These are the activations of a small neural network, seen along a few directions. Each row is one input.
In each table, some parts of the input vary, and every possible input appears once, in random order.
A made-up example of a description, with smaller parts first: one of 2 separate values, together with either a single point or one of 11 places along a line or (one of 4 places along a line, together with one of 5 places around a ring).
Shared parts are said once, and a part with two or three values counts as separate values.
(in the rows, 128 means zero)

Other details of the inputs vary at random and push rows far along three fixed directions, the same in every table; ignore that.

A family of inputs:
R1: [106 122 149 136 143 121 144 126 148 107 134 161 117]
R2: [155 174 149 115  77 164 135  95  96 138 148 117 153]
R3: [111 157 151 125  96 173 119 106 156 172 141 138 124]
R4: [196 157 125 118  70 122 159  88  81  52 131 184 172]
R5: [ 99 106 125 140 152 104 115 154 124 132 136 104  99]
R6: [160 159 130 126  90 169 152  94 121 110 124 156 157]
R7: [157 147 117 113 103 138 107 138 140 188  95 104 166]
R8: [165 100  98 133 157 103 147 146 104  76  86 111 146]
R9: [113 143 144 130 123 134 127 125 113 131 145 115 111]
R10: [ 97 114 139 146 150 106 132 142 124 113 147 117  87]
R11: [ 89 114 129 137 145 108 100 158 139 166 139 101  97]
R12: [159 161 137 112  81 158 138  97  78 113 147 111 159]
R13: [ 82 102 130 138 162 129 112 141 184 169 122 130  96]
R14: [ 91  99 123 134 175 109 121 145 174 124 122 152 102]
R15: [166 133 116 120 118 129 145 122  99  98 114 121 149]
R16: [173  94  79 125 159  96 121 171 138 132  54 106 163]
R17: [147 132 119 123 120 154 133 120 145 129 104 141 145]
R18: [ 61 115 153 129 162 129 138 110 156 130 170 156  82]
R19: [145 146 123  98 109 161 129  97 157 181 111 142 179]
R20: [161 105  90 127 152 105 107 173 149 168  50  89 168]
R21: [ 81 117 127 135 146 109  76 170 162 217 131  94 101]
R22: [ 96 106 134 159 164 120 155 129 132  63 144 161  78]
R23: [140 179 143 122  80 184 117 100 147 180 125 143 158]
R24: [177 152 131 118  95 148 154  98  80  88 130 120 162]
R25: [161 140 124 111 102 166 147  90 134 120 125 147 158]
R26: [164  97  84 126 154  95 104 177 158 171  58 102 162]
R27: [ 93 112 138 143 150 112 120 142 110 118 152 103  94]
R28: [131 123 121 124 127 121 127 133 103 114 139 116 122]
R29: [111 104 128 147 161 101 137 146 117  97 126 110 100]
R30: [113 116 148 148 135 137 174  98 114  38 174 166  84]
R31: [ 73 154 163 124 118 153 103 110 176 184 167 151 103]
R32: [151 136 113 114 116 136 112 135 110 150 107  98 158]
R33: [166  93  90 127 152 101 141 149  97  75  97 113 146]
R34: [ 99 143 153 130 110 135 122 116 103 133 186 118  95]
R35: [ 92 111 130 139 155 111 113 149 117 129 137  99  98]
R36: [179  96  97 144 144  69 150 140 107  35  94 174 148]
R37: [119 134 148 133 118 131 147 108  77  75 181 123 104]
R38: [110  97 123 143 158  99 129 149 109  98 142 111  97]
R39: [115 107 116 147 155  72 102 166 152 128  99 156 114]
R40: [111 144 136 122 106 133 106 132 126 173 154 110 118]
R41: [140 170 141 104  97 163 105 121 167 204  95 142 180]
R42: [ 76 144 166 130 117 165 141  86 138 121 190 154  76]
R43: [143 111 103 122 137 109 122 148 115 122 117 114 133]
R44: [173  91  95 136 158  94 152 149 108  69  90 119 145]
R45: [124 128 135 133 128 120 130 131 120 125 143 121 111]
R46: [165 175 126 101  69 160 104 118 137 211 111 109 179]
R47: [144 115  98 121 143 109  96 169 159 191  74 102 150]
R48: [ 91 120 138 122 151 135 123 117 171 170 138 144 120]
R49: [172 152 130 113  84 151 155  93  66  78 150 121 157]
R50: [ 65 169 195 134 105 157 125  97 149 155 190 163  90]
R51: [121 109 128 131 148 118 156 112 140  69 144 168 115]
Each input here is: one of 3 separate values, together with either a single point or one of 6 places around a ring or (one of 2 separate values, together with one of 5 places along a line).
Question: The inputs of R20 and R2 match in every part but the choice among 3 separate values. If R6 is changed in the same way as R20 into R2, which row does it become?
Answer: R23
Question: The inputs of R27 and R35 match in every part but the choice among 3 separate values. If R24 is changed in the same way as R27 into R35, which row does it become?
Answer: R8
Question: Change only the choice among 2 separate values in R5. List by row number the other rows that result.
Answer: R10
Question: Change only the place on the ring of 6 in R41. List by row number the other rows that result.
Answer: R14, R17, R18, R22, R42
Question: Start at R13 and move only the place on the ring of 6, one step at a time. The first step leads to R19. Which rows follow, in order?
Answer: R51, R1, R6, R3
